These are the activations of a small neural network, seen along a few directions. Each row is one input.
Each table varies a few parts of the input and shows all the possible inputs, shuffled.
Descriptions start from the smaller parts, as in this example, which fits no table here: one of 5 places around a ring, together with either a single point or one of 9 places along a line or (one of 2 separate values, together with one of 6 places along a line).
Shared parts are said once, and a part with two or three values counts as separate values.
In the rows, zero is written as 128.

Other details of the inputs vary at random and push rows far along two fixed directions, the same in every table; ignore that.

A family of inputs:
R1: [ 85 137 131 137 188  81 132 135 126 137 150]
R2: [158 121 109 144  63 165  80 111  95  70  66]
R3: [122 164 119 114 176  92 152 113 157 146 165]
R4: [146  99 168  92 114 150 191 117 136 201  88]
R5: [130 150 122 139 177  96 134 135 126 141 178]
R6: [136  75 174 144 139 122 138 111  85 184  68]
R7: [ 63 198  66  81 111 158 117 130 171  50 145]
R8: [197  72 172 156 111 112 136 128  96 167  91]
R9: [142  68 182 152 131 113 131 118  82 175  68]
R10: [133 112 129 132  46 179  96 139 112  72  69]
R11: [122 122 112 123  64 203 105 126 113  90  70]
R12: [146  79 175 115 118 151 145  92 123 194 101]
R13: [122 157 117 119 175  92 126 108 145 150 173]
R14: [145 123 138 160 155  65 110 138 138 113 175]
R15: [ 79 149 127 123 183  79 143 133 132 147 146]
R16: [122 154 114 129 172  92 141 116 149 148 171]
R17: [ 64 188  61  96 107 158 107 133 163  53 150]
R18: [117 171  52 149 116 133  87 167 128  26 148]
R19: [115 131 104 115  65 208 131 130 108  95  74]
R20: [152  66 176 133 112 145 148 109 123 185 101]
R21: [142 133 132 154 167  81 114 150 119 126 180]
R22: [129 145 121 133 180  94 115 110 139 140 177]
R23: [140 125 128 158 167  78 110 134 136 123 177]
R24: [120 115 157 140 138  78 126 169 140 117 186]
R25: [103 139 124 108 156 103 163 151 164 151 177]
R26: [108 134  97 105  60 204 139 111 132 103  66]
R27: [146  76 172 125 116 151 160 101 128 192  99]
R28: [142 151  76 118  77 192 134 119 106 103  60]
R29: [147 133 145 156 159  67  99 143 130 117 174]
R30: [134 106 106 132  54 190 116 151 113  79  72]
R31: [124 174 127 109 179  95 140 118 150 150 164]
R32: [168 114 160 123 131 140 147  90 106 204  87]
R33: [180  89 164 146 129 137 139 111  86 187  98]
R34: [191  79 180 156 110 114 131 122  84 168  95]
R35: [126 105 111 135  54 190 108 130 118  77  73]
R36: [124 172 123 110 176  95 155 129 139 148 168]
R37: [142 135 135 153 170  81  99 139 129 127 176]
R38: [103 180  54 135 125 142  71 130 132  36 150]
R39: [115 120 151 137 153  91 112 154 149 128 183]
R40: [140 128 131 148 169  79  96 125 132 125 179]
R41: [136 157  86 118  77 195 129 113  94 105  64]
R42: [ 87 157  85 128  90 129  75 157 151  17 156]
R43: [114 113 146 132 152  89 109 139 152 126 186]
R44: [ 97 159 142  92 163 106 154 132 170 151 170]
R45: [137 143 113 139 177  94 139 140 137 140 174]
R46: [136 142 129 146 177  90 107 131 132 135 176]
R47: [141 138  86 136  82 194 114 100 106  91  65]
R48: [109 145 104 100  64 206 127 117 125 106  66]
R49: [110 127 128 122 161 105 152 154 158 141 181]
R50: [123 108 172 107 141 127 171  98 104 198  56]
R51: [160  66 170 130 112 146 157 130 117 187 100]
R52: [166 116 161 104 134 138 154  73 117 200  85]
R53: [174 102 164 137 136 143 136  93 100 194  91]
R54: [ 72 184  69 115 114 161  99 150 154  44 152]
R55: [130 164 114 110 176  93 161 134 151 147 164]
R56: [ 96 147 133 108 155 105 158 146 152 152 181]
R57: [159  66 186 137 105 138 144 133 103 179 104]
R58: [139 103 116 134  42 177 116 156 114  69  70]
R59: [ 87 153  83 137  87 130  90 165 156  15 153]
R60: [115 112 120 148  69 153  97 135  81  66  38]
R61: [134 132 122 150 174  88 118 126 139 131 177]
R62: [109 124 140 130 157 101 135 156 141 136 187]
R63: [152  69 179 124 114 146 134 100 119 188 103]
R64: [ 96 156 138  93 159 106 169 143 160 150 175]
R65: [ 64 195  64  90 108 159 133 139 175  49 142]
R66: [186  81 155 146 129 135 144 116  97 186  93]
Each input here is: one of 6 places along a line, together with either a single point or (one of 2 separate values, together with one of 5 places around a ring).
- The inputs of R13 and R22 match in every part but the place on the line of 6. If R32 is changed in the same way as R13 into R22, which row does it become? => R53
- Which other rows does R40 become when the place on the ring of 5 takes its other values? List them by row number. => R18, R21, R23, R37
- Which other rows does R1 become when the place on the line of 6 takes its other values? List them by row number. => R6, R9, R15, R50, R60
- Which other rows does R4 become when the place on the line of 6 takes its other values? List them by row number. => R25, R30, R49, R51, R58

A family of inputs:
R67: [109 171  87 124 138 146 128 153 109  93 123]
R68: [157  99 174 112 146 124 180 119 139 214 156]
R69: [145 152  85 136 105 119 126 147 125  69 138]
R70: [ 85 134 109 126 105 137 131 168 128  75 134]
R71: [141 112 175 141 179 110 159 117 103 217 124]
R72: [ 94 162  88  95 112 155 123 108 142 101 148]
R73: [186  79 192 132 149  99 133 141 120 189 152]
R74: [124 160  93 139 118 118 108 109 131  70 127]
R75: [ 83 136 107 131 101 136 127 171 134  81 133]
R76: [119  95 164 120  90 148 133 107 114 131  58]
R77: [ 97 151 126 105 170  87 138 116 166 163 209]
R78: [111 153  80 141 107 119 104 112 117  85 138]
R79: [168  91 149 138  89 178 115 132  94 138  97]
R80: [169 102 176 100 145 112 179 123 147 207 151]
R81: [146 121 143  99  93 177 144  82 133 152  78]
R82: [119 174  86 118 130 132 122 160 121  93 114]
R83: [103 179  95 118 147 133 111 121 122  87 106]
R84: [164  63 125 149 114 179 103 116 122 138  78]
R85: [133  92 166 118  86 147 138 123 117 126  59]
R86: [162 101 158 130  99 163  97  99 108 133  78]
R87: [121 172  88 113 135 134 126 157 116  87 116]
R88: [137 125 136 131 122 176 144 110  79 154  65]
R89: [118 138 122 141 176  52 126 114 131 135 204]
R90: [138  87 156 116  78 150 150 145 108 131  69]
R91: [134 147 116 127 119 138  82 142 138  66 138]
R92: [113 180  96 120 138 130 111 139 130  88 105]
R93: [115 143 108 144 122 159  91 143 118  78 154]
R94: [168  73 103 158 110 157 135  99 117 136  69]
R95: [ 67 136 108 117 109 126 112 134 123  78 128]
R96: [ 65 138 106 121 104 125 109 137 129  84 127]
R97: [ 80 107  85 136 131 138 119 151 157  74 116]
R98: [135  81 204 128 145  78 153 131 141 188 121]
R99: [143 131 144 137 170  71 108 172 154 133 211]
R100: [150 115 132 111  79 189 158 118 126 164  93]
R101: [154  79 188 133 158  98 115 104 108 198 155]
R102: [159 120 146  95  90 176 149  97 136 146  79]
R103: [113 145 106 148 117 158  87 146 123  84 153]
R104: [107 143 101 132 113 140  72 128 121  87 147]
R105: [106 134  66 114 133 168 131 125 176  97 135]
R106: [ 77 146 116 124 110 122 109 137 147  76 114]
R107: [122 165  90  99 101 153 137 148 160  98 144]
R108: [ 96 139 109 120  98 124 126 175 141  75 126]
R109: [184 105 129 141  76 143 142 123 103 137  78]
R110: [144 124 141 103  88 175 140  85 138 159  76]
R111: [177 110 139 142  84 140 129 101 112 132  69]
R112: [124 139 128 158 181  69 141 131 133 132 209]
R113: [ 97 157 126 120 204  68 129 124 123 153 180]
R114: [ 89 173  84 120 136 134 107 123 109 102 116]
R115: [141 133 138 123 118 155 127  97 100 154  47]
R116: [171 103 126 152  79 155 143 119  95 143  86]
R117: [161 109 183 106 148 107 163 105 161 208 141]
R118: [184  94 181 142 152  74 152 102 125 183 132]
R119: [173 101 159 133  90 161  98 118 115 134  78]
R120: [ 77 123 154 138 177  76 145 156 145 132 197]
R121: [130 129 141 147 173  83 110 168 146 140 219]
R122: [122 140 126 163 175  69 137 134 138 139 207]
R123: [124 139 151 140 183  69  91 134 160 134 200]
R124: [104 143  62 134 163 147 117 137 137  92 104]
R125: [121 163 138 120 206  65 134 140 143 139 169]
R126: [145 101 178 117 155 130 175 103 136 214 157]
R127: [111  90 157 138  84 167 143 127 103 143  74]
R128: [128 148 131 149 176  49 123 117 155 134 188]
R129: [107 172  84 129 133 145 124 156 114  99 122]
R130: [ 98 166  92 116 112 171 133 129 149 104 151]
R131: [178  87 169 152 148  88 166 120 109 193 151]
- The inputs of R114 and R78 match in every part but one. If R82 is changed in the same way as R114 into R78, which row does it become? => R109
- The inputs of R80 and R73 match in every part but one. If R130 is changed in the same way as R80 into R73, which row does it become? => R103
- Describe the family of inputs behind these rows. => one of 5 separate values, together with either a single point or (one of 2 separate values, together with one of 6 places around a ring)
- Which other rows agree with R120 in the choice among 5 separate values? List them by row number. => R70, R75, R76, R85, R90, R95, R96, R97, R98, R106, R108, R127
- Which other rows does R117 become when the choice among 5 separate values takes its other values? List them by row number. => R92, R98, R111, R119
- Start at R112 and move only the place on the ring of 6, one step at a time. The first step leads to R131. Which rows follow, in order? => R69, R118, R74, R89
- Start at R113 and move only the place on the ring of 6, one step at a time. The first step leads to R88. Which rows follow, in order? => R67, R87, R125, R83

A family of inputs:
R132: [137 127 166 127 180  80 161 100 124 194 136]
R133: [141 125 171 124 188  92 155 111 123 200 129]
R134: [101 174  73 174 157  62  74 191 149  43 220]
R135: [ 96 133 100  99  66 208 136 141 125  95  76]
R136: [ 91 135  96 104  59 197 142 129 126  89  81]
R137: [151 114 152 131 187 107 139 103 127 204 158]
R138: [146  67 186 146 157  69 112 130 120 166 157]
R139: [ 49 204  68 111 176  76 129 160 168  67 198]
R140: [194  52 201 111  58 216 170  86 100 220  19]
R141: [143 154  81 108  66 182 118 110 129  81  84]
R142: [ 69 195  79 114 155  97 124 158 192  58 232]
R143: [151 112 150 134 177  98 146  90 125 203 159]
R144: [100 153  92 105  87 188 131 130 112  95  53]
R145: [157  65 175 171 170  70 128 139 135 158 151]
R146: [140  82 203 152 152  73 105 122 122 170 155]
R147: [147 154  86 105  74 193 112 122 128  85  80]
R148: [161 127  95 160  67 169  94 153  71  48  88]
- Describe the family of inputs behind these rows. => either one of 5 places along a line or (one of 2 separate values, together with one of 6 places around a ring)
- Which other rows does R133 become when the place on the ring of 6 takes its other values? List them by row number. => R135, R137, R140, R144, R147
- Start at R148 and move only the place on the line of 5, one step at a time. The first step leads to R134. Which rows follow, in order? => R145, R138, R146
